Each row below holds a small network's activations on one input, seen along a few directions.
Each table varies a few parts of the input and shows all the possible inputs, shuffled.
Descriptions start from the smaller parts, as in this example, which fits no table here: line(6) and (point or line(11) or (values(2) and ring(8))).
Shared parts are said once, and a part with two or three values counts as separate values.

A family of inputs:
R1: [  2  -5  49   1  52  59 -41  24  43  48  -2 -35 -15]
R2: [ 35 -27 -28  27 -15 -62  41   2 -24 -21 -28 -55 -17]
R3: [ 10 -29   0 -20  75  16 -19  10  55  24 -32 -43 -48]
R4: [ 28 -44   8 -44  52 -42   4  13  54  41 -11 -66 -38]
R5: [ -3  19  10  55 -33  38  -8  13 -29 -16 -36 -26   8]
R6: [-32  46  19  40 -60  41  44  32 -27   2  16 -38  16]
R7: [ 25 -24 -36 -51 -14 -87   5 -52 -29 -35  16  65  34]
R8: [ -2 -10 -47  -7   4 -38 -22 -42 -16 -51   2  92   3]
R9: [-21  23   1  -1 -29   6 -50 -40 -29 -28  21  94  40]
R10: [-35  54  15  -8 -43  14  20 -24 -14  -2  72  86  53]
R11: [-32  24  53 -23  12  61  11  46  50  69  37 -47  -9]
R12: [ 24 -27 -44  32  -1  -5  15  18 -34 -32 -55 -25 -25]
Question: The inputs of R7 and R9 match in every part but one. If R4 is changed in the same way as R7 into R9, which row does it become?
Answer: R1
Question: Describe the family of inputs behind these rows.
Answer: values(3) and line(4)

A family of inputs:
R13: [ 13 -19 -21  -2 -17 -73  20 -15   2  -9  -2  -3 -12]
R14: [  0  20  18  23 -23  48 -12   6 -25  -3  -8  32  32]
R15: [-19  34  27   3 -43  -4  18   2  -2  12  42  18  26]
R16: [ -9   5  56   5  34  74   1  53  33  67  11 -78 -17]
R17: [ 18 -20 -19 -13  31 -27 -25 -38   9 -27 -32  21  -5]
R18: [-19  24  13   6   7  39 -23 -13  10  -1  15  56  15]
R19: [ 16 -25 -31  11   1 -19 -25 -13 -28 -29 -46   4 -12]
R20: [   8  -37   -7  -14   53   13  -20   41   44   27  -21 -110  -60]
R21: [ 13 -11 -39  16 -15 -38  30 -11 -24 -30 -32 -14 -14]
R22: [ 19 -26 -24 -35  18 -55   6 -20   5  -7   4  21  -5]
R23: [-25  20  16 -25  -9  14   2   0   2  15  52  46  22]
R24: [-15  35  12  27 -38  29  30   9 -27 -14  17   7  30]
Question: Describe the family of inputs behind these rows.
Answer: values(2) and (point or ring(5))

A family of inputs:
R25: [ -6  14   3   4   3  35 -15  -8 -15 -17  11  49  26]
R26: [ 18 -18 -17  -3 -18 -19 -23 -13 -26  -7 -29  25   9]
R27: [  1  12  12  20 -27  -3 -23 -21  -4   1  -6  31  18]
R28: [  7 -15 -28  -6  10  -6 -22 -15 -16 -32 -20  35   0]
R29: [ 12 -27  -3  13  25  26   8  53   1  18 -42 -96 -45]
R30: [ 20  -4  -4   9 -16 -23 -12 -30  -9  -8 -25  23  16]
R31: [  4  10  14   7 -25  22 -16  -7 -25   8   3  39  35]
R32: [ 13 -13  10  25  27  23  18  36  19  17 -39 -98 -37]
R33: [ -7  18  14  10 -46 -26  -2 -11  -6  -3  14  19  20]
R34: [ -3 -12  40 -20  47  20 -18  28  62  55   8 -54 -31]
R35: [ -9  -6 -41 -13   7 -19   6 -20 -22 -33   4  28  -6]
R36: [ 13   3  -2  -1 -35 -45   8 -20 -10 -12  -5  11  18]
R37: [ -2   8 -24  -3 -18 -41  31 -21  -2 -22  10  22   3]
R38: [ 18 -43  13 -39  58   2 -17  35  40  47 -10 -60 -40]
R39: [  5 -15  44 -30  50  44 -10  41  41  63  21 -46 -13]
R40: [-25  24 -11  -7  -3  24  12 -13 -20 -18  32  42  19]
R41: [ 17 -27  24 -31  58   0  -7  19  59  46 -11 -62 -33]
R42: [-20  21  -5  12 -26 -23  22 -13   0 -13  33  30   7]
R43: [  7   2 -16   2  10  -9 -12 -30   2 -33 -21  34   5]
R44: [ -8   4  24  32  14  44   7  45  24  26 -22 -90 -36]
R45: [-15  20  -4  -2 -25   3  28   1 -21  -6  43  38  23]
R46: [ 14 -13 -14  -9 -35 -43  -2  -5 -29 -11  -5  13  13]
R47: [-28  23 -11  11  -1  -2   6 -28   0 -25  26  33   4]
R48: [ -2   1  28  23  18  68  15  58   2  33 -10 -82 -18]
R49: [-13  17   0  13   0  11 -22 -21   6 -24  -2  42   8]
R50: [-10  10 -30  -5   7 -21  15 -36  -3 -34   3  26   0]
R51: [ -3  17  16  -4 -45  -1   4   3 -26   4  23  27  38]
R52: [  1 -10 -33  -7 -15 -40  22  -6 -23 -21  14  24  -1]
Question: The inputs of R35 and R50 match in every part but one. If R29 is changed in the same way as R35 into R50, which row does it become?
Answer: R32
Question: Describe the family of inputs behind these rows.
Answer: line(4) and (values(2) or ring(5))
Question: Change only the ring(5) part in R51. List by row number the other rows that result.
Answer: R25, R31, R40, R45
Question: Change only the values(2) part in R32. List by row number the other rows that result.
Answer: R41

A family of inputs:
R53: [-25  10  15   9  45  52  13  25  20  15  28 -35 -16]
R54: [ 19 -42 -58 -18   1 -89 -13 -45  -6 -44 -29  28 -18]
R55: [  2   1  35  15  24  63 -24  30  20  32 -14 -15  -7]
R56: [  4   2  44   1  13  51 -33  36  20  35 -15 -23   7]
R57: [ -4  20  13   4 -31  12 -31 -13 -17 -13  -3  64  43]
R58: [ -6  20   4  17 -20  23 -22 -19 -18 -18  -1  74  29]
R59: [-24  17  17  -6  25  42  20  36  28  19  35 -38 -17]
R60: [  1  -5  54 -10  -1  21 -11  23  18  59  14 -36   9]
R61: [-35  28 -14  -3 -21   5  23 -17  -7 -30  47  48  23]
R62: [ 11  -5  53   0  -1  42 -28  27  14  42   4 -38  14]
R63: [-13  26  -1  -8 -38 -22  21 -10  -9   1  49  57  29]
R64: [-16  24 -11  17 -14  37 -15 -29 -19 -22   3  62  22]
R65: [ 50 -59 -25 -33  64 -31   8  -1  22   4 -55 -60 -32]
R66: [-30  40 -15   2  -2  25  -4 -29 -20 -36  15  55  17]
R67: [-11  19   7 -15 -48 -21   7 -20 -12  12  36  50  40]
R68: [-32  29 -17  11   0  12  15 -25 -19 -35  40  55  20]
R69: [  22  -14  -39    6   -2 -102   -3  -61   18  -45  -34   20  -21]
R70: [  13    4  -12   79  -45   21   47   60  -49   -8  -57 -116  -27]
R71: [ 43 -41 -56 -30  18 -70  11 -51 -15 -45 -42  28   4]
R72: [ -6   8  30 -11   7  17  19  39  28  50  36 -31  -7]
R73: [ -1   7  38 -16  -2  16   5  32  22  61  24 -36   1]
R74: [-26  16  18  -1  40  66  -5  17  20  13   2 -34 -16]
R75: [ 29 -53 -27 -20  49 -52 -16   9  30   5 -41 -59 -57]
R76: [ -6  12  23  -7 -46 -17  -9 -27 -20  11  26  51  45]
R77: [-19  12  29 -14  14  27  27  37  27  29  38 -35 -18]
R78: [ 34 -65 -35 -32  55 -38 -18  24   2   6 -43 -52 -56]
R79: [ 24 -53 -66 -30   7 -75 -15 -29 -33 -42 -31  34 -17]
R80: [-29  23  -2 -12 -32 -10  30 -16  -8 -19  49  51  21]
R81: [  6  23 -40  82 -91 -19  49  10 -88 -59 -43 -28  10]
R82: [ -8   7  21  15  31  76 -17  20  19  27  -9 -26 -14]
R83: [ 29 -32  -8   2  44 -64  -5 -11  56   3 -47 -68 -57]
R84: [  7  19  21   4 -43   2 -27 -18 -26  -7  17  51  47]
Question: Describe the family of inputs behind these rows.
Answer: values(2) and (point or line(4) or ring(11))
Question: The inputs of R80 and R77 match in every part but the values(2) part. If R54 is changed in the same way as R80 into R77, which row does it become?
Answer: R75
Question: A walk changes only the line(4) part. It starts at R65 and steps to R78. List the rest of the walk in order.
Answer: R75, R83

A family of inputs:
R85: [  1  -6 -15  11 -19 -27   8  -9 -12 -22 -19  -7  -1]
R86: [-12  15   6 -12   2   6 -14 -15  16   7  19  35   7]
R87: [  5   7 -11  25 -22 -12  13   4 -17 -23 -12  -5  -1]
R88: [-13  19   2  15 -23  20   5  10 -27  -6   6   5   9]
R89: [  3  -8 -12 -29  15 -21 -12 -19   5 -13   9  26   4]
R90: [ 17 -28  18   4  57  45 -24  34  29  31 -43 -74 -37]
R91: [ -6  12 -12  25 -25  11  17   0 -23 -18  -2  -2  10]
R92: [ -5  16  21  -3 -10  12 -11  -9   2   6  21  28  25]
R93: [ -6   1  -2 -16  17  -6  -4 -21  11  -5  15  41   7]
R94: [-11  15  12   7 -22  25   3   7 -13   4  13  21  21]
R95: [  8 -20 -18 -10   3 -36 -10 -14  -1  -5  -2  16  -8]
R96: [  2 -14  33 -13  31  18  18  53  43  55  11 -90 -34]
R97: [ 17  -9 -22  -4  -6 -35  10 -21 -14 -11 -16   6   0]
Question: Describe the family of inputs behind these rows.
Answer: values(2) or ring(11)
Question: Which of the alternatives is R90?
Answer: values(2)
